These are the activations of a small neural network, seen along a few directions. Each row is one input.
Each table varies a few parts of the input and shows all the possible inputs, shuffled.
Descriptions start from the smaller parts, as in this example, which fits no table here: one of 2 separate values, together with either a single point or one of 9 places around a ring or (one of 4 places along a line, together with one of 8 places around a ring).
Shared parts are said once, and a part with two or three values counts as separate values.
In the rows, 128 means zero.

Other details of the inputs shift rows strongly along three fixed directions, in all tables alike. That doesn't count.

A family of inputs:
x1: [125 131 114 119 120 127 131 125 125 136 120 126 110]
x2: [170 107 154 123 149 136 123 118 131 121 116 135 127]
x3: [145 122 148 126 133 141 126 127 142 119 115 130 119]
x4: [154 109 167 130 140 133 120 120 128 121 116 129 137]
x5: [142 114 163 143 132 134 121 112 132 118 128 126 144]
x6: [102 134 105 146  99 121 129 115 121 138 133 116 132]
x7: [126 117 156 159 123 125 128 110 124 118 139 120 152]
x8: [ 97 136 108 133 114 126 117 134 108 142 135 118 139]
x9: [120 131 120 110 129 120 123 138 117 136 116 130 115]
x10: [122 147 137 102 115 142 137 133 116 131 110 128 133]
x11: [116 134 128 121 116 127 128 130 124 134 120 124 114]
x12: [110 133 102 135 116 126 121 121 118 140 136 122 134]
x13: [136 114 167 161 118 134 134 109 133 114 130 120 143]
x14: [143 133  80 150 186  82 141 157 183 105 222 156 173]
x15: [125 117 160 156 120 120 124 105 125 118 136 119 153]
x16: [121 138  86 115 128 128 129 143 136 141 129 135 111]
x17: [140 129 113 105 134 139 126 135 131 136 113 133 102]
x18: [130 136 118 112 132 146 130 147 134 133 110 133  99]
x19: [160 135 154  93 148 135 152 139 136 113 110 145 121]
x20: [120 131 124 117 128 141 123 137 120 134 118 126 116]
x21: [163 116 131 106 152 130 135 131 138 120 117 141 103]
x22: [ 72 140 116 158  77 118 120 110 110 139 133 104 146]
x23: [126 132  96 115 135 113 126 136 122 134 131 133 119]
x24: [127 115 157 158 125 120 125 111 118 122 140 120 156]
x25: [123 134 125 120 129 133 131 136 126 128 120 128 111]
x26: [112 143  99 116 131 132 126 150 129 137 133 133 117]
Each input here is: one of 2 separate values, together with either a single point or (one of 3 separate values, together with one of 4 places along a line).
Question: Changing only the choice among 2 separate values turns x1 into x17. The same change can be made to x9. Which row results?
Answer: x4
Question: Change only the choice among 3 separate values in x21. List by row number the other rows that result.
Answer: x7, x15
Question: Change only the choice among 3 separate values in x9. List by row number the other rows that result.
Answer: x23, x24

A family of inputs:
x27: [142 111 181  97  72 152 106  83 108 146  42 102  73]
x28: [152 120 134 116 109 185 120 124 124 149  69 131  50]
x29: [137 127 105  98 147 128 136 157 124 133 107 147  54]
x30: [147 123  85  81 156 105 151 137 115 125  99 146  77]
x31: [144 118 137 170 158 131 104 117 151 102 167 136 182]
x32: [ 78 155  45 108 121  97 139 180 138 147 148 118  70]
x33: [ 85 123  87 179 104  68 117  76 127 124 182 119 194]
x34: [133 123 199  87  91 157  95 120  77 137  54 104  88]
x35: [140 148 112 150 127 116 178 154 192  88 173 157 182]
x36: [136 106 170 165 182 108 115 137 148  90 164 128 168]
x37: [ 88 110 170 193  63 130  92  68 105 136 128 104 147]
x38: [ 78 117 106 204 121  88 136 129 140 124 194 115 153]
x39: [144 115 160  62 138 140 115 128  79 149  61 135  91]
x40: [109 122 177 183  71 146 104  99  86 133 136  92 176]
x41: [142  96 159 182 154 113 119 104 177  92 156 126 144]
x42: [101 128 104 187 107  76 135 116 131 117 198 118 164]
x43: [134 137 117  76 171 129 111 165 112 118 102 146  90]
x44: [105 128 112 150 126  60 123 110 109 128 201 120 216]
x45: [115 119 176 119 105 195  88 122 110 137  48  98  91]
x46: [220 121 204 110 179 115 172 144 213  56 129 179 153]
x47: [ 77 127 149 190  69 150  82  91  95 152 138  99 178]
x48: [140 132 147  98 130 176 110 145  88 130  63 125  85]
x49: [224 142 199  89 237 144 208 161 188  71 186 185 161]
x50: [159 104 139 158 152 118 117 102 139 131 167 144 194]
x51: [ 94 153  35  93 119  85 146 162 120 153 143 127  85]
x52: [105 153   6 104 125 117 137 140 125 152 129 137  97]
x53: [ 91 130  92 194 132  98 126 119 112 123 198 119 219]
x54: [ 82 165  42 100 132 123 124 203 128 157 153 120 101]
x55: [ 81 157  34 108 133 100 133 164 115 132 136 138  78]
x56: [151 110 179  85  74 145 109  76  99 148  39 107  79]
x57: [154  96 143 177 158  90 151 101 141  94 162 134 158]
x58: [164 101 196  90  82 147 135  87  77 140  31 104  67]
x59: [147 120 134  83 128 159 127 133  80 157  72 133  99]
x60: [ 60 123 125 169  53 116 122  90  71 160 112  94 128]
x61: [ 65 155  62  94 149 109 109 195 120 155 144 132  95]
x62: [ 85 163  41 104 139 130 116 188 106 158 147 143 104]
x63: [154 154 155 100 183 139 178 138 182  85 210 161 190]
x64: [103 159   7 106 109 117 137 155 143 165 150 128  91]
x65: [144 118 150  93 128 172 123 140  87 156  65 126  88]
x66: [155 131  88  75 171 134 136 155 104 133 102 147 111]
x67: [155 112 198  98  85 184 116 111  73 151  40  99  95]
x68: [130 105 156 181 153 142 106 131 164 122 172 126 169]
x69: [131 113 155 200  71 147 116  78 131 126 143 101 152]
x70: [163 134  64  87 128 130 144 134 142 151 115 139  84]
x71: [104 122 158 172  64 137  93  79 103 151 132  90 190]
x72: [144 127  70 110 139 147 139 144 143 155 115 144  73]
x73: [120 106 210 162  86 113 108  80  88 128 128  92 188]
x74: [ 76 201  63  73 112 125 163 211 122 133 128 154 146]
x75: [129 115 149 108 134 152 133 138 118 121  59 115  43]
x76: [136  95 163 181 142 117 116 111 172 112 160 127 134]
x77: [218 136 207  92 212 124 192 118 211  62 166 177 136]
x78: [106 102 160 187  88 112 108  57 121 117 128 104 168]
x79: [ 82 136  64 220 102 109 120 102 140 120 201 118 183]
x80: [150 142 103  82 142 151 105 161 140 141 115 138  94]
x81: [139 129 119  99 170 159 127 190 134 142 107 138  76]
x82: [225 143 196 100 236 105 223 146 204  66 169 182 128]
x83: [ 78 113 202 181  71 124  95  97  93 131 132  75 175]
x84: [138 102 182  99  79 155 106  71  88 155  37 113  77]
x85: [222 129 198 127 192  96 199 163 200  61 127 180 149]
x86: [ 82 151  27 130 125 140 130 176 154 163 146 129  70]
x87: [226 127 230  93 205 116 173 168 183  59 125 178 174]
x88: [ 83 162  44  94 128 132 105 188 149 160 146 121 102]
x89: [107 120  91 206 104 116 130  87 137 125 170 112 177]
x90: [ 92 160  16  78 140 113 113 154 114 158 133 139 130]
x91: [106 161  32  75 128 108 133 168  98 164 143 135 123]
x92: [ 76 136  68 222  93 103 129 123 168 135 221 103 178]
x93: [127 106 207  93 101 162 103 107  65 152  39 110  93]
x94: [118 158 247 123 109 141 159  90 102 106 119 116 181]
x95: [161 108 161 162 131 105 115  99 165 103 162 130 145]
x96: [240 108 212  86 202 154 170 165 210  51 136 183 173]
x97: [ 74 114 174 213  86 151 103 100  92 122 131  81 186]
x98: [ 86 148  22  96 129  81 146 156 105 161 146 142  94]
x99: [ 81 164  18  90 143 120 108 166 124 156 137 135 123]
x100: [ 81 113 176 174  88 115  99  77  71 127 123  92 193]
x101: [145 131 106  57 176 110 126 152 102 127  96 148 107]
x102: [174  97 124 176 143 123 142  90 152 126 165 144 158]
x103: [130 109 200 112  74 170 100 100 122 140  44  90  54]
x104: [119 128 101 160 111  95 112  99 129 140 190 120 216]
x105: [240  93 189  70 246 138 132 174 165  91 115 183  80]
x106: [130 125 134  98 117 151 103 116 121 124  64 128  60]
x107: [ 88 157  33  91 137 128 109 168 126 173 141 141 113]
x108: [154 159 123 130 172 129 202 134 197  89 211 164 161]
x109: [ 92 100 169 193  66 119 103  53 109 142 132 101 164]
x110: [128 109 167 143  88 198 116 103 119 135  40  94  61]
Question: What do these inputs look like to the network?
Answer: one of 6 places around a ring, together with either one of 2 separate values or (one of 3 separate values, together with one of 4 places along a line)
Question: Changing only the place on the ring of 6 turns x105 into x47. The same change can be made to x87. Which row results?
Answer: x96
Question: Changing only the place on the ring of 6 turns x54 into x88. The same change can be made to x40. Which row results?
Answer: x80
Question: Change only the choice among 2 separate values in x96. List by row number the other rows that result.
Answer: x63
Question: Change only the choice among 3 separate values in x55. List by row number the other rows that result.
Answer: x29, x42
Question: Change only the choice among 3 separate values in x60. List by row number the other rows that result.
Answer: x51, x57

A family of inputs:
x111: [124 119 191 176  92 126 128  74 115 113 146 110 211]
x112: [ 78 167  94  84 116 115 124 164 107 144 113 126 115]
x113: [163 131 154 144 177 112 160 146 181  90 185 152 160]
x114: [151 128 203 113 120 162 139 127 138 110  89 127 111]
x115: [186 104 146 102 182 142 128 147 133 119 111 148 103]
x116: [ 69 144  67 125 100 128 110 150 107 154 116 112  96]
x117: [ 63 149  85 118  96 132 104 152 107 154 113 108  99]
x118: [159  93 167 133 113 144 102  90 103 140  85 115 119]
x119: [ 85 142 145 166  76 135 134 110 116 124 131 108 158]
x120: [ 79 137  49 125 100 113 111 135 113 165 123 114  81]
x121: [133 114 125 175 170  97 127 136 165 105 199 134 166]
x122: [112 149  84  97 105 129 139 140 131 140 106 129  84]
x123: [151 135  71  97 210 100 130 184 157 120 184 164 132]
x124: [150 101 170 153  90 165 109  83 119 136  82 109 112]
x125: [154 102 192 120 107 137 125  90 105 126  73 117 111]
x126: [182 114 134 114 174 155 140 148 161 118 118 148  96]
x127: [162 124 199 101 122 166 139 118 114 118  76 128 130]
x128: [120 109 117 191 137  91 113 101 127 123 198 124 200]
x129: [112 100 164 205  94 113  96  70 102 127 159 100 208]
x130: [ 92 135 126 159 100 141 111 124 129 135 147 114 157]
x131: [140  91 173 156  92 149 103  83 112 137  80 102 100]
x132: [ 97 161  48  72 149  95 139 171 123 140 136 147  89]
x133: [113 142 113 140 119 114 145 128 143 121 153 129 134]
x134: [143 123 122 167 169 116 136 139 174 107 200 144 173]
x135: [ 94 140  46 100 117 115 109 141  98 169 123 126  96]
x136: [104 173 100  60 130 138 143 169 113 143 114 140 115]
x137: [ 86 148  42 121  96 132 119 136 119 167 123 118  89]
x138: [122 111 108 198 156  93 131 126 158 110 203 128 174]
x139: [125 117 104 197 140 103 128 109 162 116 207 130 186]
x140: [207 128 152  53 228 123 158 185 167  94 117 176  84]
x141: [ 88 156  96  98  76 132 126 118  93 155  98 114 125]
x142: [165 104 194 110 138 161 106 125 110 124  83 123 121]
x143: [ 87 135 144 155  92 112 124 111  98 128 130 112 165]
x144: [189 127 158  96 172 146 162 155 163 104 108 153  87]
x145: [181 121 159  89 146 142 151 120 133 120  99 143 109]
x146: [174 118 154 111 136 140 151 121 149 115 104 136  90]
x147: [129 152 103 110 152 116 155 153 137 121 158 148 154]
x148: [142 118 201 131  88 161 131  94 119 118  74 111 110]
x149: [ 96 119 134 164  93 129 101 107  89 141 128 104 166]
x150: [112 109 102 207 141  81 120 106 154 115 212 123 181]
x151: [ 92 170 115  73 106 144 131 156 105 145 103 127 127]
x152: [148 109 197 118 113 139 123  98 106 120  77 119 117]
x153: [ 69 141  62 127  95 120 102 137 109 158 119 111  93]
x154: [193 108 141  80 185 116 150 142 149 111 111 159  83]
x155: [144 108 185 146 100 178 116 103 118 128  80 112 116]
x156: [176 120 128 130 211  87 161 157 172  88 187 167 156]
x157: [105 171  56  62 137 119 145 166 123 145 129 146 106]
x158: [ 99 125 123 172  84 139 107  98 119 140 133 107 151]
Question: What do these inputs look like to the network?
Answer: one of 2 separate values, together with one of 4 places along a line, together with one of 6 places around a ring
Question: Changing only the choice among 2 separate values turns x119 into x144. The same change can be made to x114. Which row results?
Answer: x113
Question: Changing only the choice among 2 separate values turns x121 into x117. The same change can be made to x120. Which row results?
Answer: x131
Question: A walk changes only the place on the ring of 6. It starts at x118 and steps to x125. List the rest of the walk in order.
Answer: x141, x122, x124, x131
Question: Change only the choice among 2 separate values in x116. List by row number the other rows that result.
Answer: x138
